These are the activations of a small neural network, seen along a few directions. Each row is one input.
Each table varies a few parts of the input and shows all the possible inputs, shuffled.
Descriptions start from the smaller parts, as in this example, which fits no table here: one of 5 places around a ring, together with either a single point or (one of 2 separate values, together with one of 4 places along a line) or one of 9 places along a line.
Shared parts are said once, and a part with two or three values counts as separate values.
In the rows, 128 means zero.

Other details of the inputs shift rows strongly along three fixed directions, in all tables alike. That doesn't count.

Rows:
r1: [118 174 162  88 141  98 108 135  74 125 153 139 105]
r2: [137  64  96  77 198 107 169 136 195 142 144 148 116]
r3: [131 137 183 172 179  76 153 130 149 182 159 163 118]
r4: [ 93 177 126 123 100 123 110 137 108 117 134 106 136]
r5: [156  65 105 176 122 154 153 102 159  70  99  98 137]
r6: [150  48 105 145 106 139 144 112 146 120 100  71 129]
r7: [157  77 158 191  93 120 130  96 107 140 106  78 120]
r8: [120 186 174  99 137 118 133 126 101  74 137 177 125]
r9: [149  87 150 188  81 117 158  98 130 147 102  84 160]
r10: [137 114 182 178 133 117 140 124 161 161 127 125 105]
r11: [137 112 139 182 168  93 148 127 152 158 155 107 139]
r12: [157  82 145 185  85 115 155 101 112 147 103  83 154]
r13: [117 125  85  84  98 178  96 133  97 116 109 114 103]
r14: [121 137 121 185  86 143 110 119 111 124 130  66 144]
r15: [153 118 197 154 190  88 141 122 111 181 150 159 102]
r16: [143 110 132 208  96 120 154 101 147 158 111  84 159]
r17: [154  77 150 157 127 134 148 113 136 164 115 129 118]
r18: [142 188 166 115 141 120  81 161 113 101 134 194 130]
r19: [ 95 193 165 107 137 122 108 149 114 141 150 157 105]
r20: [ 91 167 132  85 147 119 109 151 133 112 152 128 107]
r21: [106 162 112 152  84 172  90 135 103 130 134 105 116]
r22: [114 153 131 160 131 108 128 134 115 135 146 101 144]
r23: [134 115 183 172 134  97 144 118 162 144 133 108 115]
r24: [178 135 184 175 189  56 136 141 147 129 143 179 162]
r25: [121 181 134  93 152 102 124 130  72 154 151 159 136]
r26: [112 158  91 140  45 163 123 105 108 141 104 109 168]
r27: [146  73 120 115 208  84 150 130 145 133 144 112 110]
r28: [106 156 103 136  43 151 124 112 106 120 104  89 167]
r29: [124 138 100 137  58 179 102 113  68 141  99 112 130]
r30: [ 99 197 163  92 130  97 130 145 119 127 147 137 131]
r31: [114 166 174  72 120  98 126 138  89 124 140 152 115]
r32: [104 181 105 137 112 148 108 137 101 148 148 132 135]
r33: [146  37  43  87 216 123 145 132 176 120 138  97 105]
r34: [115 167 173  81 134 111 113 140  77 132 138 153 103]
r35: [134  27  89  68 183 145 143 146 214 106 128 112  78]
r36: [ 95 177 116 120 110 124 120 137 109 125 136 108 150]
r37: [150  88 159 183  76 121 149 100 132 139 103  79 148]
r38: [160  89 144 198 103 115 129  96 101 141 113  68 130]
r39: [102 162 107 159  62 164  87 126  95 109 127  75 131]
r40: [159  97 154 164 145 108 152 110 114 176 128 136 123]
r41: [125 193 146 104 144 111 154 124  98  94 141 185 156]
r42: [177 133 182 179 187  64 133 138 148 138 142 192 159]
r43: [125 139 102 120  68 159 124 115  86 147 110 132 145]
r44: [123 190 144 107 142 117 150 122  99 103 140 200 152]
r45: [161  57  74 169 129 157 129 105 134 151 115  90 117]
r46: [156  83 139 191  99 113 146  99 101 147 104  78 148]
r47: [132  96 156 216  96 135 121 111 144 144 118  83 116]
r48: [ 96 146  92  95  87 174 100 142 138 105 117 102 110]
r49: [135  72  81 175 115 159 142 113 181 149 108  97 128]
r50: [149 157 108 161  60 158  69 135 104  70 100 116 154]
r51: [122  55  50 100 212 124 148 143 217 120 146 100 115]
r52: [107 171 116 105  91 127 136 124 115 136 124 127 161]
r53: [ 90 125  91  26 154 153 113 159 171  96 135 136  92]
r54: [ 87 139  47  37 173 144 130 156 171 116 141 146 123]
r55: [137 127 219 147 163  86 153 127 159 168 141 162 100]
r56: [126 143 108 143  65 179  86 114  67 130 106  97 117]
r57: [124 164 128 129 103 168 127 118 102  94 118 177 134]
r58: [113 175 178  77 118 124 125 140 109 142 137 169 112]
r59: [125  59  28  38 176 152 143 142 173 113 128 127 116]
r60: [106 113  68  15 175 131 119 155 128  90 135 120 103]
r61: [ 93 192 152 110 140 122 112 146 112 153 152 168 116]
r62: [126  42  77  77 189 129 152 140 224 102 128  94 103]
r63: [143 102  73  78 203 111 108 168 180  64 133 155 140]
r64: [119 144  72 104 105 166 138 122 115  56 112 130 151]
r65: [137 184 171 112 140 112  81 160 110  89 135 185 133]
r66: [151 110 219 137 164  85 154 127 128 169 137 163  99]
r67: [ 93  97  28  25 149 191 113 152 187 104 124 132 100]
r68: [ 99 154  47 117 114 166 108 137 120 126 141 108 141]
r69: [104 141  67  90  87 175 118 127 136 130 114 128 138]
r70: [105 163  93 166  67 186  89 125  96 139 126 103 133]
r71: [151 158  86 167  69 171  79 132 102 103  99 145 173]
r72: [146  96 178 159 128 119 153 113 146 172 122 145 122]
r73: [119 173 149  75 131  95 145 135  85 144 139 158 149]
r74: [119 117  72 117  77 210 108 118 125  47  95 118 124]
r75: [123 164 140 126 101 167 120 118 103  83 116 168 124]
r76: [181  95 141 229 107 141 101 115 143 125  99 140 149]
r77: [140  49 116 149  96 146 137 108 166 117 103  78 120]
r78: [114 163 178  75 120 111 122 142  89 131 138 161 107]
r79: [173  83 120 172 148 115 109 137 167  82 111 119 146]
r80: [133 126 221 143 160  68 156 124 157 151 146 142 112]
r81: [ 97 170 135 130 107 149  92 144 104 121 144 114 114]
r82: [ 95 197 136 108 143 103 127 140 110 152 155 161 142]
r83: [155  87 140 191  81 139 152  95 135 170 105 113 146]
r84: [140  60  94  88 217 102 155 133 163 145 138 142 111]
r85: [116 145 131  72 152 128 102 147  94 118 146 136  91]
r86: [160 130 196 172 183  94 178 111 139 135 141 199 132]
r87: [ 98 193 157 101 131 124 124 147 120 153 142 171 118]
r88: [154 119 187 142 184  59 168 120 110 171 144 145 134]
r89: [113 148 108  83 107 129 141 126 118 131 123 129 157]
r90: [125  86 116 134 166 101 156 130 186 130 134 104 128]
Each input here is: one of 9 places around a ring, together with either one of 2 separate values or one of 8 places along a line.
Q: The inputs of r17 and r66 match in every part but the place on the ring of 9. If r70 is changed in the same way as r17 into r66, which row does it become?
A: r21
Q: Which other rows agree with r28 in the place on the ring of 9? List them by row number.
A: r9, r12, r22, r27, r36, r46, r63, r64, r90
Q: Change only the place on the line of 8 in r54. List by row number the other rows that result.
A: r2, r25, r26, r59, r68, r82, r84
Q: Change only the place on the line of 8 in r6. List by row number the other rows that result.
A: r4, r14, r30, r37, r38, r60, r62

Rows:
r91: [131 152 156 114 150 112 137 132 122 116 138 171 130]
r92: [134 118 120 143 145 121 134 128 142 139 133 130 132]
r93: [133 107 137 129 139 122 131 126 131 135 129 116 114]
r94: [134 108 137 123 132 124 140 122 138 138 123 128 120]
r95: [116 158 148 114 149 105 135 139 129 135 148 150 129]
r96: [117 168 127 112 119 119 122 132  97 126 134 134 142]
r97: [118 154 160 114 149 106 125 139 117 137 147 141 114]
r98: [148 113 128 144 146 127 135 122 135 115 124 145 133]
r99: [123 129 109 136 105 147 126 124 129 133 120 123 139]
r100: [130 126 108 134 109 134 127 120 113 126 119 111 142]
r101: [126 118 138 137 138 119 135 126 143 133 131 117 120]
r102: [121 132 110 140 105 145 125 125 130 130 123 119 138]
r103: [133 121 123 145 146 118 133 128 138 135 135 125 133]
r104: [126 119 135 139 138 123 134 128 147 135 132 121 120]
r105: [104 102  38  18 165 160 123 153 163  91 132 135 110]
r106: [140 134 112 148 110 138 110 129 123 105 116 126 148]
r107: [134 126 112 134 107 136 128 120 111 131 118 116 143]
r108: [110 167 137 115 117 131 111 137 105 132 139 133 122]
r109: [118 156 140 102 112 130 117 133  96 133 131 134 121]
r110: [126 133 106 142 112 136 122 122 119 125 124 109 142]
r111: [112 166 132 107 114 122 126 132 103 125 135 132 139]
r112: [140 111 136 135 140 133 135 123 144 113 122 141 119]
r113: [125 126 118 138 106 151 115 126 121 136 121 119 123]
r114: [132 107 138 126 134 122 141 123 139 136 124 123 120]
r115: [135 124 111 132 106 138 129 118 113 133 116 121 142]
r116: [131 112 141 130 135 118 140 123 137 134 126 119 121]
r117: [129 131 104 142 110 144 122 123 123 134 120 124 142]
r118: [123 131 123 145 105 146 114 127 119 136 124 116 124]
r119: [129 116 136 136 136 128 135 127 146 142 128 132 121]
r120: [134 107 130 125 137 120 144 124 138 134 127 125 129]
r121: [132 111 132 129 137 117 143 124 136 131 129 121 130]
r122: [110 169 136 113 112 133 120 135 113 133 133 140 128]
r123: [130 154 163 117 145 107 122 141 131 115 135 158 124]
r124: [136 103 137 126 135 126 132 124 132 140 127 126 113]
r125: [129 115 141 134 137 117 138 125 137 133 130 117 121]
r126: [136 123 124 142 109 154 115 121 116 110 116 129 124]
r127: [121 133 116 140 106 136 127 123 124 125 125 110 139]
r128: [130 111 137 132 141 121 129 127 132 133 133 114 113]
r129: [143 113 145 144 142 122 116 135 141 115 128 133 119]
r130: [144 118 139 144 140 118 128 132 147 112 127 137 135]
Q: The inputs of r102 and r92 match in every part but one. If r91 is changed in the same way as r102 into r92, which row does it become?
A: r98
Q: The inputs of r114 and r120 match in every part but one. If r101 is changed in the same way as r114 into r120, which row does it become?
A: r127
Q: Describe the family of inputs behind these rows.
A: one of 4 places along a line, together with either one of 2 separate values or one of 8 places along a line
Q: Which other rows agree with r126 in the place on the line of 4? List them by row number.
A: r93, r97, r108, r109, r113, r118, r124, r128, r129
Q: A walk changes only the place on the line of 8. It starts at r117 and steps to r92. List the rest of the walk in order.
A: r103, r110, r96, r100, r107, r115
